Each row below holds a small network's activations on one input, seen along a few directions.
In each table, some parts of the input vary, and every possible input appears once, in random order.
A made-up example of a description, with smaller parts first: one of 3 separate values, together with either a single point or one of 9 places around a ring or (one of 6 places along a line, together with one of 8 places around a ring).
Shared parts are said once, and a part with two or three values counts as separate values.

Other details of the inputs vary at random and push rows far along two fixed directions, the same in every table; ignore that.

Table:
x1: [-1  1  1  4  1 -8  5 -6  0 -4  5]
x2: [ -3  36 -33   6 -14   2 -16  46  -7  -6 -35]
x3: [-3  2  7  1  4 -4 -3 -4 -1  0  3]
x4: [-4  3  8  2  5 -6 -3 -4 -1  0  3]
x5: [-4  4  0  6  1 -7  5 -6 -2 -2  2]
x6: [-2  3  6  5  5 -4  0 -2  2  2  1]
x7: [  3   6 -18   1 -11  -2   1  14  -4  -2 -13]
x8: [-6  4  5  2  8 -4 -5 -4 -1  1  0]
x9: [-3  1  1  5  1 -6  5 -7 -1 -2  3]
x10: [ 0  3  4  1  6 -8  1 -3  0  1  9]
x11: [ 1  2  6  4  4 -5  0 -3  3  1  4]
x12: [ 0  5  5  5  4 -7 -1 -2  2  0  3]
x13: [ 11 -26   0 -17  -6  22   4  -4   6   6   2]
x14: [-6 -2  2  7  4 -1  1 -8 -2 -1  1]
x15: [  6 -16 -11  -8 -10  14   4   1  -1   2  -4]
x16: [-1  1  1  4  1 -8  5 -7  0 -4  6]
x17: [-2  2  7  4  4 -3  0 -3  3  2  2]
x18: [-6  2  7  6  9 -1 -3 -3  1  0 -3]
x19: [-6  5  4  2  8 -4 -5 -4 -1  1 -1]
x20: [  6 -15 -11  -8  -9  14   3   2  -2   2  -4]
x21: [  3   6 -18   1 -11  -2   1  15  -4  -1 -13]
x22: [  5 -12 -12  -6  -9  12   3   4  -3   2  -6]
x23: [ 1  4  6  5  4 -6  0 -3  2  1  4]
x24: [-3  0  4  6  1 -4  2 -7 -4 -3  1]
x25: [-7  9  6  1  5  7 -2 -3  1 -4  6]
x26: [-8 13  4  3  5  6 -4  0  1 -5  3]
x27: [-2  4  4  1  4 -7 -1 -2  1  2  6]
x28: [ 0  3  3  1  5 -8  0 -1  1  0  8]
x29: [-5  4  2  8  1 -6  1 -4 -5 -4 -2]
x30: [-2  3  5  1  5 -7  0 -4  1  2  7]
x31: [-2  2  5  0  5 -6  0 -4  1  2  7]
x32: [  5 -15   2  -9  -1  14   2  -3   4   4   0]
x33: [-4  3 10  6  5 -4 -3 -3  2 -2 -1]
x34: [ 11 -15  -5 -16 -11  13   0   4   1   3   0]
x35: [-1  2  1  5  1 -8  5 -7  0 -4  5]
x36: [  4   3 -17   1 -13   1  -1  15  -7  -3 -15]
x37: [  7 -17  -2 -16  -4  15   0  -3   2   5   2]
x38: [-2  3  6  5  5 -4 -1 -2  3  1  1]
x39: [-7  9  6  0  5  8 -2 -3  2 -4  6]
x40: [  0   9 -11   6  -5  -9   1   8  -4  -4  -7]
x41: [  7 -15   2 -10  -6  12   1   0   4   2   0]
x42: [ 1  3  3  0  5 -8  1 -2  1  0  9]
x43: [-6  4  5  2  8 -3 -5 -4 -2  2  0]
x44: [-2  2  7  1  4 -4 -3 -4 -2  0  3]
x45: [-2  4  6  5  5 -4  0 -2  3  1  1]
x46: [-4  3  9  6  5 -3 -3 -1  2 -2 -2]
x47: [ 0  4  5  5  4 -6  0 -2  2  0  3]
x48: [  4  11 -16   0  -6  -7  -5  20  -3   0  -9]
x49: [  3  -1 -10   0  -9   2   1   7  -5  -3  -9]
x50: [ 11 -26   0 -18  -6  22   4  -5   6   6   2]
x51: [ 10 -11  -8 -14  -9   8   2   5   2   5   2]
x52: [  8 -18   4 -12  -6  14   3  -3   4   3   3]
Each input here is: one of 4 separate values, together with either a single point or (one of 3 separate values, together with one of 4 places along a line).
Q: The inputs of x20 and x22 match in every part but the choice among 4 separate values. If x11 is changed in the same way as x20 into x22, which row does it become?
A: x23

Table:
x53: [ 16 -32  14 -15   0   2  12 -20  11  13  23]
x54: [ -2  20 -10  18  -2 -23 -13  26  -8  -1 -30]
x55: [-14  -9  54  -1  30   1  11 -60  10  -1  56]
x56: [  2 -35  18 -13   4  17   5 -23   4   7  10]
x57: [-15   4  22   9  18  10  -2 -20   4  -4   9]
x58: [  2 -11 -10  -9  -7  24  -5   7  -1   3 -17]
x59: [-1 13 -3 -4 -3  6 -4  9 -2 -3  4]
x60: [ 15 -14 -18 -29 -22  37   1  16   6   1  -7]
x61: [ 15 -14 -21 -28 -24  37  -1  22   4   1 -10]
x62: [ -7  26   2  15  13 -28  -5   7  -1   0  -1]
x63: [ -9  31 -33  32 -13 -38   9  16 -19 -16 -19]
x64: [  4 -23   0 -12  -4  15   0  -3   0   6  -8]
x65: [ -3   3  10  12   7 -18  -5  -3  -2   1  -8]
x66: [  4   4   3   7   3 -20   0   5   3   6   1]
x67: [-10  21 -15  30  -4 -37  16  -8 -15 -14  -1]
x68: [-17   5  26  11  20   8  -2 -21   4  -4  11]
x69: [-16  18   1  17  10  -2 -13   7  -5  -3 -19]
x70: [ -3  22  -1  12   9 -25  -6  12  -1   0  -3]
x71: [ 22 -19 -18 -31 -18  21   3  12   5   6   7]
x72: [ 18  -8 -21 -23 -18  14  -2  21   2   4   0]
Q: The inputs of x59 and x55 match in every part but one. If x66 is changed in the same way as x59 into x55, which row does it become?
A: x53
Q: Describe the family of inputs behind these rows.
A: one of 2 separate values, together with either a single point or one of 9 places around a ring
Q: Which other rows does x70 become when the choice among 2 separate values takes its other values? List them by row number.
A: x62

Table:
x73: [  8 -23   8 -16  -3  20   4 -11   7   4  10]
x74: [-16  25  11  22  15 -27  -1  -9  -3  -7   6]
x75: [ 17  11 -43  -7 -27  -5  -6  47  -6   3 -30]
x76: [-19  27  17  22  19 -19  -9  -4  -1  -5  -1]
x77: [  8 -22   6 -16  -4  21   4  -8   7   4   8]
x78: [-18  -3  18  28  15 -23  14 -37  -7  -9  12]
x79: [ 16  10 -39  -6 -24  -6  -5  42  -6   3 -27]
x80: [ 11 -49  23 -33   2  43  10 -33  14   9  28]
x81: [-16  26  10  24  16 -26  -1  -8  -3  -7   6]
x82: [ 16   6 -35  -8 -23  -5  -4  38  -5   3 -23]
x83: [ 10 -10 -10 -11 -11   7   6   3   0   0   4]
x84: [-26  32  20  24  25 -15 -15  -4  -2  -5  -5]
x85: [  7 -30  12 -24  -1  33   2 -15   8   6  12]
Q: Describe the family of inputs behind these rows.
A: either a single point or (one of 3 separate values, together with one of 4 places along a line)
Q: Which other rows does x75 become when the choice among 3 separate values takes its other values? List them by row number.
A: x79, x82

Table:
x86: [  7 -16   2  -6  -7   8   8  -6   0  -1  10]
x87: [ -1   4   2   5   2 -13  -2   1  -1   3  -4]
x88: [-13   9   9   9   8   2   1  -8   0  -6  -1]
x89: [-5  7 -1  6  3 -7 -8  5 -3  1 -7]
x90: [ 1  3 -5 -3 -2  0 -1  3 -4  2 -2]
x91: [  3  12 -12  -1   0  -7  -4  12  -3  -2  -3]
x92: [ -1   8   0  10   2 -14   0   4  -2   0  -6]
x93: [  1   6  -5   2  -1 -15   0   8   1   1  -2]
x94: [  9 -24   3 -10  -3  17   5 -10   6   3   3]
x95: [ 14  -9 -13 -17  -8   9   2   6   1   2   5]
x96: [  4   6  -7   4  -3 -14   3   9   1   3  -5]
x97: [ 11   0 -28  -7 -24  12  -3  30  -5  -3 -24]
x98: [-9  9  8 14  9 -4 -2 -4 -1 -5 -6]
x99: [-9  7  4 14  9 -7 -6 -1 -1 -2 -7]
x100: [  7  -9  -4 -13  -1   1   2   1   1   1   9]
x101: [  8 -18  -4 -13  -8  12   0   1   1   5   0]
x102: [  1   5   0   8   1 -12   0   3  -1   2  -6]
x103: [ 15 -11 -32 -17 -28  29   0  32  -4  -2 -28]
x104: [ 11 -10 -10 -14  -8   0   2   7   2   3   2]
x105: [ 11 -23   2 -12  -6  10   3  -6   4   5   3]
x106: [ 2 -2 -8 -7 -9  8  0  4  0  0 -7]
x107: [-1  9 -8  1 -2 -6 -5 12 -7  1 -9]
x108: [-6 12  3  7  3 -9  0 -4 -3 -4  2]
x109: [-11  16   0   9   6  -7  -6   3  -5  -1  -7]
x110: [  3   7 -11   5  -6  -5   4   9  -2  -1   1]
x111: [  0   6  -1   8   1  -8  -3   4  -1   0 -10]
x112: [-13  14  10  19  13  -9  -3  -5  -2  -6  -6]
x113: [  0 -10  -5  -5  -3  12  -4   3   0   3  -5]
x114: [ 16 -17  -9 -12 -13   8  11   3   4   6   6]
x115: [  3   2  -2   3  -1 -13   6   3   3   3   1]
x116: [ -6   9   6  12   7 -14  -5  -1  -1  -1  -5]
x117: [ -2   8  -2   2   4 -16  -3   5   0  -1   1]
x118: [-9  7  7  7  3 -4  0 -8  0 -6  3]
x119: [ 12 -22  -1 -17  -8  11   3  -3   1   7   5]
x120: [ 10 -21   6  -9  -5   8  10 -11   4   4  12]
x121: [-18  16  12  15  12  -5  -1 -10  -1  -8   0]
x122: [  3 -20   2 -15  -5  24   7 -13   5   2   5]
x123: [  6 -16   5  -9  -6  10   9 -14   2  -1  15]
x124: [  7 -26  -5 -18  -7  28   2  -3   2   6   2]
x125: [-14  12   2   9  10   1  -4  -2  -4  -2  -6]
x126: [ 10 -17  -5 -17  -8  13   3   0  -2   6   3]
x127: [  2   9 -11  -2   0  -9  -4  13  -3  -1  -3]
x128: [ 1  4 -1  7 -1 -8  1  3 -2 -1 -2]
x129: [ 0  9 -2  5  1 -7  3 -2  1 -3 10]
x130: [ 2 -1 -4 -3 -3 -3 -3  6 -3  3 -4]
x131: [ -3   8   2   9   4 -16  -3   2  -2   1  -5]
x132: [ 12  -2 -15 -11 -11   6   3   7   1   1   2]
x133: [ 11 -22   8 -14  -2  12  13 -22   7   2  28]
x134: [ -5  -8  60 -14  34  16  -7 -34  24   9  45]
x135: [-1  3  4  7  1 -5 -1 -1 -1 -3 -3]
x136: [-8  7  6  7  2 -4  0 -6  0 -6  2]
x137: [-5  2 -3 -1 -1 10  0 -1  0 -2 -7]
x138: [-7  6  3 11  8 -5 -6  0  0 -1 -8]
x139: [ -4  11   1  13   4 -13  -4   4  -2  -2 -10]
x140: [-12   9   0   7   7   4  -4  -1  -3  -1  -7]
x141: [-4 14 -3  5  3 -7 -4  5 -6  0 -4]
x142: [-3  5 -6 -1 -2  3 -4  5 -3  1 -7]
x143: [ -4   0   9   4   3  -4   5 -14   0  -4  13]
x144: [-11  11   8   9   7  -7  -1  -9  -1  -4   1]
x145: [ 10 -26   7 -12  -7  13  11 -15   2   0  18]
x146: [  2   6  -7   0  -2 -14   0  11   1   2  -4]
x147: [-1  1  5  7  2 -4 -1 -2  0 -2 -2]
x148: [-13   7   8  12  12  -5  -8  -5  -1  -1  -2]
x149: [ 14 -31  -7 -25 -13  26   4  -2   2   8   3]
x150: [-5 10  3  6  3 -8  0 -5 -2 -3  3]
x151: [-7  8  5 14  9 -7 -3 -2 -1 -3 -8]
x152: [ -3  -5  54 -14  30  15  -9 -27  23   9  39]
x153: [ -2   8   5   4   7  -9   3 -10   2  -2  13]
x154: [  4   8 -11   5  -5 -10   4  12  -1   1  -3]
x155: [ -4   0  -3   2  -3  10   1   4  -2  -6 -10]
x156: [ -9   6  13  12   7  -7   1 -11  -1  -7   5]
x157: [-11   9  -6   8   4   2  -8   8  -5  -1 -12]
x158: [ 0  1  4  6  2 -6  8 -8  1 -1 14]
x159: [  6   8 -33  -6 -19   7 -11  37  -8   2 -30]
Q: The inputs of x99 and x138 match in every part but one. If x117 is changed in the same way as x99 into x138, which row does it become?
A: x104
Q: The inputs of x139 and x111 match in every part but one. If x121 is changed in the same way as x139 into x111, which row does it become?
A: x88
Q: Describe the family of inputs behind these rows.
A: one of 2 separate values, together with either a single point or (one of 4 places along a line, together with one of 9 places around a ring)
Q: Which other rows does x135 become when the choice among 2 separate values takes its other values? List them by row number.
A: x147
